These are the activations of a small neural network, seen along a few directions. Each row is one input.
Each table varies a few parts of the input and shows all the possible inputs, shuffled.
Descriptions start from the smaller parts, as in this example, which fits no table here: values(3) and (point or line(9) or (line(4) and ring(5))).
Shared parts are said once, and a part with two or three values counts as separate values.

A family of inputs:
r1: [-14.4   2.8  -6.9 -64.9 -17.2 -45.9   6.3  36.4   1.5 -33.2   1.1]
r2: [ 14.2  82.8  32.5   8.9 -63.4  27.5  -3.2 -60.2  68.4  -0.1   1.6]
r3: [ 30.1 -47.8  31.5  43.0  28.0  -4.1   5.2  11.9  24.1  -0.7  -7.7]
r4: [ -7.2 -52.5   8.5  24.1   7.3  13.9  -9.0  56.1  25.1  17.4  -2.9]
r5: [ -7.9  -5.7 -42.7 -63.5 -19.4 -15.5   9.7  17.3  10.9 -33.4 -25.1]
r6: [-20.7  79.1  17.5  -7.4 -82.2  41.6 -17.4 -25.9  70.9  14.0   4.1]
r7: [ 29.8   1.7 -28.3 -43.4  -0.3 -30.2  23.0 -17.6  10.5 -51.3 -22.4]
r8: [ 30.8  -7.0  14.1  39.3  26.1  33.5 -24.2 -30.4 -42.5  21.9  -0.6]
r9: [-18.4  35.9 -30.1  -8.3  17.0 -45.8  24.0 -51.0 -11.6 -10.3   9.7]
r10: [ -6.5 -12.2 -11.2  21.6   4.0  50.3 -40.4  15.0 -41.6  40.3   6.3]
r11: [-20.7   1.7  25.2  29.0   4.0  26.1 -10.0  45.4 -57.5  35.0  12.9]
r12: [-55.4  29.4 -46.1 -26.3  -1.9 -32.3  10.1 -15.7 -11.0   7.4   9.5]
r13: [ 21.0   9.0   7.1 -45.0   0.7 -60.2  19.4   1.8   1.3 -50.4   2.4]
r14: [ 29.6 -45.7   5.2  40.8  26.8  27.9 -19.9 -25.8   7.5   2.5  -6.6]
r15: [ -8.1 -50.4 -19.2  22.4   5.5  45.0 -36.2  18.7   8.7  20.9  -0.7]
r16: [ 17.1   6.7  49.7  46.5  26.1   9.2   5.1  -0.5 -57.4  16.9   5.6]
r17: [-26.7  -1.4 -59.1 -52.2 -16.3 -11.1   9.6 -18.3   7.3  -2.4  -3.7]
r18: [ 20.5 -13.2  59.1  44.2  36.5 -11.2  19.2  25.6 -10.9   3.6   6.7]
r19: [  9.8   4.9 -42.6 -33.9   2.9 -25.2  23.7 -53.9   6.4 -20.1  -3.5]
r20: [-17.1 -18.2  35.8  25.3  15.8   6.6   4.8  71.1 -10.2  22.2  13.2]
The inputs of r18 and r20 match in every part but one. If r19 is changed in the same way as r18 into r20, which row does it become? -> r17
Describe the family of inputs behind these rows. -> values(2) and (point or line(4) or ring(5))
Change only the ring(5) part in r18. List by row number the other rows that result. -> r3, r8, r14, r16
Change only the values(2) part in r10. List by row number the other rows that result. -> r8

A family of inputs:
r21: [ -4.6  12.5  -3.7  23.5  -2.2  31.4 -16.6 -25.1 -14.9  26.2   5.0]
r22: [-21.3   3.6  -3.4  12.0 -16.1  34.5 -20.6  12.7  -0.1  28.4   4.8]
r23: [-15.1  64.6 -43.1 -74.1 -53.6 -34.4  18.8 -52.5  49.8 -37.9  -6.0]
r24: [-18.0 -30.9 -16.6  -0.5  15.7   5.6  -9.1  33.8 -26.8  14.4   2.1]
r25: [-12.5  31.8 -57.8 -87.6 -24.1 -61.8  31.5 -32.9  24.4 -52.2 -10.2]
r26: [ -2.2 -35.6  10.7   1.0  11.7  -4.4  -0.1  50.6  -2.3  -0.9  -1.1]
r27: [ 18.5  15.2  23.7  34.7   5.1  16.8  -3.4 -31.1  -1.0  10.7   3.3]
r28: [ -5.1  -0.5  24.4  13.7 -20.1  24.3 -12.3  30.0  25.0  12.7   1.2]
r29: [ 22.0 -27.1  29.5  15.6  25.1 -15.9  10.8  24.2  -6.4 -11.7  -1.9]
r30: [20.1  8.8 43.4 28.7 -6.5 13.0 -1.1  2.9 21.0  2.0  1.0]
r31: [ 20.3 -20.5  10.1  21.9  36.1 -12.2   7.8  -9.2 -27.6  -3.4   0.0]
r32: [ -2.1 -22.0 -17.2  11.2  29.0   3.1  -5.7  -3.5 -41.1  11.7   1.9]
Describe the family of inputs behind these rows. -> values(2) and (point or ring(5))
The inputs of r27 and r31 match in every part but the values(2) part. If r28 is changed in the same way as r27 into r31, which row does it become? -> r26
Change only the values(2) part in r22. List by row number the other rows that result. -> r24
